A small network was trained on invented records. Each row is its activation on one of them, seen along a few directions.
Records have a field called Vup. Each example row is followed by its value.
Records without Vup are marked none.
Other fields move the rows too, some of them a lot.
Random noise pushes rows far along 7 fixed directions. That doesn't count. These rows show it; they differ only by the noise:
[-110 -455 -182 -199 -128  153  134 -628  228  190 -101 -155  182 -128
  -58  -81 -643   80 -500  122  263   67 -423 -112   10   29  243 -219]
[-188 -476 -138  168 -185  -59  279 -455  549  -64 -430 -441  265  133
  567 -166 -487  151 -269  609  108   57 -674 -459   43 -322  246  357]
[ 307  386 -220 -158  167 -266  110 -377   27  246  617 -129 -171 -403
  -91 -164 -246  -62 -169 -105  137 -125   10   88  -10   21  554   27]
[-362 -652 -127 -144  397   84  617   54  733  333    9 -181  458   37
   76  298 -227  333 -334  408  137  183 -205  -29 -109  168   75  -27]
[ 246  155 -113  238  159  231  240 -239  121  116  173  299   55  -49
  -60   20 -203 -152  272  302   42   69   19 -129 -253 -263   48  377]
[ 118  368 -121  -49  298 -368  176  345  162  154  536 -162 -139 -340
 -194 -242  413   60 -362 -458  -30  -80 -100  -57  166   36  501  -65]
[-228 -269   44   83   12  502   48   42 -328   81 -164  482   44  270
  -86   -8  188 -144  293 -222 -111  154  135  292  152  120 -240  104]
[ -72 -304   65  282  -17  152 -130  444 -120  -65 -307  138  120  272
 -140 -346  478  -22 -179 -348  -53  113 -254 -168  235 -131 -277  117]
[-669 -310  100   92  374  365  587  524   55  117  -87  363  132  459
  456  349  605   57  705   80 -401  198  366  524  232  306 -127  439]

[  46  -97 -114  112  -90   18  278 -452  539  -69 -202 -188  199  -65
  333  188 -575   90   13  779  126   32 -319 -418 -335 -321  122  231] : w11
[  38 -179  -30  -41   21 -133    8 -302   53   91   18 -190   95   52
  154  -53 -319   46 -165  238  174  -15  -94  105   42   39    0   77] : none
[  29  -28  -55  131 -289 -386 -198    6   93 -212 -246 -480  -63  -53
  176 -562  152   64 -565 -262   19 -106 -655 -481  320 -272  327   30] : w14
[-284 -218   62   72  336   -8  283  327  -21  147  104   48   92  380
  439   99  352   64  491  140 -184   74  350  479  207  228 -105  495] : w2
[-198 -625   34 -143  104  305  -91  -29 -346  281  -75  267  192  222
 -384 -176   63    1 -361 -476  185  147  -33  440  306  368 -305 -252] : w8
[ -58  576  -72 -125 -119  305  165 -172 -191  -20  327  415 -363 -383
 -212   90   40 -195  278 -377 -194   -2  155   98    2   50  493 -212] : w6
[-265 -463   73 -163   72   24  -10  237  103   46 -216 -142  220  236
  156  287  -10  198   41  220    7   65  185  199  -32  249 -354 -113] : w15
[-209  -66  -53 -163  162 -169  295   95  298   78  120 -189   63  -92
  185  154   90  191  -58   75  -38  -11  -29   54   30  154  258  -18] : w5
[ 239  177  -41  123   93  289   53  332  260  -13   44  332   86 -255
 -616  164   95  -18 -103  -62   27  101  -31 -479 -429 -250 -149 -253] : w12
[ 489  157  -58  309 -309  -18 -342 -773 -387  -94  -97   47 -124   69
   73 -514 -446 -320   49  121  185 -103 -273 -182   34 -416   28  440] : w13
[-132 -728   38 -255 -349  -15 -491 -416 -306  -17 -495 -361  181  385
  390   24 -541   99  -14  328  205  -29   73  308   94  236 -475  -72] : w15
[-107  461   -1   18  106  -74  343  206  294  -75  204   23 -158 -254
    1  168  228   13   65  -56 -209  -28  -10 -169  -57  -67  391  -73] : none
[ -14   74 -108 -371  101  -78  187 -200  296  190  342 -124   -5 -426
 -349  189 -325  138 -420 -108  143  -20  -34  -27 -147  195  370 -523] : w4
[ 124  273 -112  344 -521    3  -26 -587  126 -353 -358 -179 -157  -77
  503 -319 -405 -164   69  405  -41  -59 -585 -598    5 -599  390  396] : w11
[-185 -217   34   55  214   62  197  347  105  110   -4  122  130   37
 -290 -139  404   77 -393 -394    5  102 -235  -13  210   93   -3 -133] : w8
[ 501  -16   57  -74  -49 -284 -767  330 -410   16   80 -172  -26  -25
 -566 -314  130  -24 -443 -470  229 -113  146  -44  -26   30 -468 -371] : w3
[  -7  322   14   48   22 -354  -45  509   87 -151   79 -263 -167 -109
   98 -129  508   60  -77 -271 -205 -112  -52 -205  136  -75  221   -9] : w10
[-279  122   16   76 -190   82  178   36   60 -184 -150   36 -137  -43
  185 -102  207   -9   38 -171 -202   24 -257 -151  211  -80  340   31] : w7
[ 250  227  -50   34 -144  -50 -149 -234  -32  -73   53  -61 -103 -118
   21  -28 -272  -85  115  168   39  -71   34 -161 -168 -178   67   63] : w1
[-552  156   46  106 -165 -185  435  341  464 -353 -279 -290 -108  -13
  640   30  460  195  101   59 -393   -5 -389 -335  262 -127  545  171] : w6
[ -59  322   51   38 -102  -33   13  112  -53 -177   -6   36 -187  -47
  148   68  194  -53  289  -43 -209  -56  103  -46    9  -56  141   54] : w1
[ -92  346  104  190  136   97  238  513  230 -163  -19  187  -56    1
    7  313  383  -17  390  119 -298   36  200 -197 -201 -146  -67   83] : w3
[-255  138   31   48   50  273  364  319  382 -122 -134  213   30 -106
  -92  387  201   52  187   93 -245   93   -4 -304 -238  -98   63 -147] : w10
[ -33 -202   87  -89  423 -210  -93  755  -61  211  213  -96  112  178
 -238   21  546  131 -126 -355  -44    5  359  298  121  302 -335 -112] : w9
[-140   65   11  -22 -204  216   34 -122    9 -121 -185  123  -81  -89
 -117   49  -52  -63  -21 -135 -106   16 -139 -190  -17  -76  125 -214] : w9
[ 474 -286    9  175 -105 -346 -659 -321 -576   53  -37 -321   34  472
  417 -516 -270 -125  227  243  238 -123  202  325  181  -76 -441  658] : w2
[ 621  473 -102  131  269  -60   -3   76  206  153  504  163  -18 -409
 -686  -45 -121  -96 -244  -47  195  -15   42 -372 -425 -279   49 -116] : w4
[  90   60   51  318  -65  423  -34 -112 -319  -30 -130  517  -52  155
 -252 -215  110 -289  191 -219  -64   96  -60  -43   56 -208 -161  201] : w13
[ -68 -182   51  398  129 -104  177  268  181 -126 -286  -75  191  412
  586  -52  325   54  388  466 -127   41  -90 -109   42 -243 -217  735] : w5
[-397 -287 -158 -501  147  107  401 -308  229  342  279  -74   63 -260
 -101  209 -302  174 -340 -174   81   57  -35  321  113  448  473 -443] : w14
[ 445  564  -12  212 -272  -60 -373 -547 -675 -156  169  188 -381   64
  343 -304 -147 -381  725   79  -66 -167  290  224   47 -218   90  606] : w7
[-266 -872   25 -218 -110 -395 -328  490  244  -25 -457 -709  348  191
   35 -272  202  444 -913 -238  203   17 -478 -213  298  194 -245 -405] : w12

Here are new rows. What is Vup for each?
[ -39  119 -166 -158 -133   11  297 -636  324   41  123 -139  -48 -326
  140   92 -585   31 -118  290   93  -23 -254 -168 -125  -70  542  -73] : w7
[-113  181  -87   89 -122  164  321 -290  235  -41    2  104  -95 -257
 -126 -161 -111  -73 -279 -167  -45   45 -474 -346   82 -208  524  -95] : w13
[-146  187 -118  -98  189  123  635   -3  749   61  193   60  102 -430
 -177  423 -175  172 -147  276  -21   90 -189 -388 -370  -83  437 -242] : w6
[-165  177 -111 -325  -73 -146  141 -171  108   51  221 -163 -156 -408
  -99  -26  -43   92 -444 -347   28  -67 -233   14  165  190  563 -455] : w11
[ -93 -214   -4  -18  534  221  430  523  390  260  190  321  319  -13
 -382  398  301  172    0   69   26  179  196   50 -285  159 -253  -84] : w5
[-265 -303   28  151 -157  348  244  -59  417 -133 -453   48  201  111
   63  179 -255   66  -22  364  -58  161 -299 -413 -168 -228  -81  -23] : w4
[-170 -216  -23   57 -315  134    7 -376   -1 -158 -394  -39   38  110
  308  -94 -198   -9   27  166    0   18 -331 -146   92 -132   82  130] : w5
[-347 -308   49 -594  178  -23  -83  135 -316  276  249  -51   -9   74
   25  377   37  164  149 -232   -8  -16  650  864  158  761 -150 -411] : w15
[ 111 -121  -18   53  -42 -344 -161  266  269 -105 -158 -432  113  -16
   42 -156   84  168 -381   59   71  -61 -278 -403  -33 -169  -45  -41] : w10
[ 183  114  -73  -53  273 -498   25  260  144  144  408 -335   -3 -150
   -2 -226  237  146 -320 -164  104  -91  -46   31  125   70  240   76] : w7
[ -43   70  125  137  175 -322  -60  808   69 -125   -1 -167    1  137
   72  -90  722  141   13 -223 -178  -30   77  -76  140    3 -132  117] : w1
[ -29   64   83  296  394  171  358  746  416   12   25  299  181   40
 -360  187  543   60   47  -32 -164  151   27 -331 -226 -178 -204   66] : w9
[-472 -436    1 -356 -328  252  -81 -235  -53   10 -313 -139    3    0
  -46   61 -329   77 -372 -246    0   62 -170  113  226  278   87 -597] : w3
[ -83  243   47  280 -157  607  168  -64 -160 -186 -245  680  -98   38
 -125  127  175 -260  514  -40 -231  120   -1 -158 -136 -243  -68  154] : w5
[-488  468  -14 -162 -210  141  473 -112  282 -195   28   53 -312 -369
  125  227   58   -3   69 -204 -358  -12 -182 -175  103   19  767 -327] : w4
[ 464  257   41  128  -63 -307 -560   69 -503  -54  119 -100 -191   72
 -125 -404  181 -188   10 -310   43 -173  154   41  111 -118 -190  147] : w9
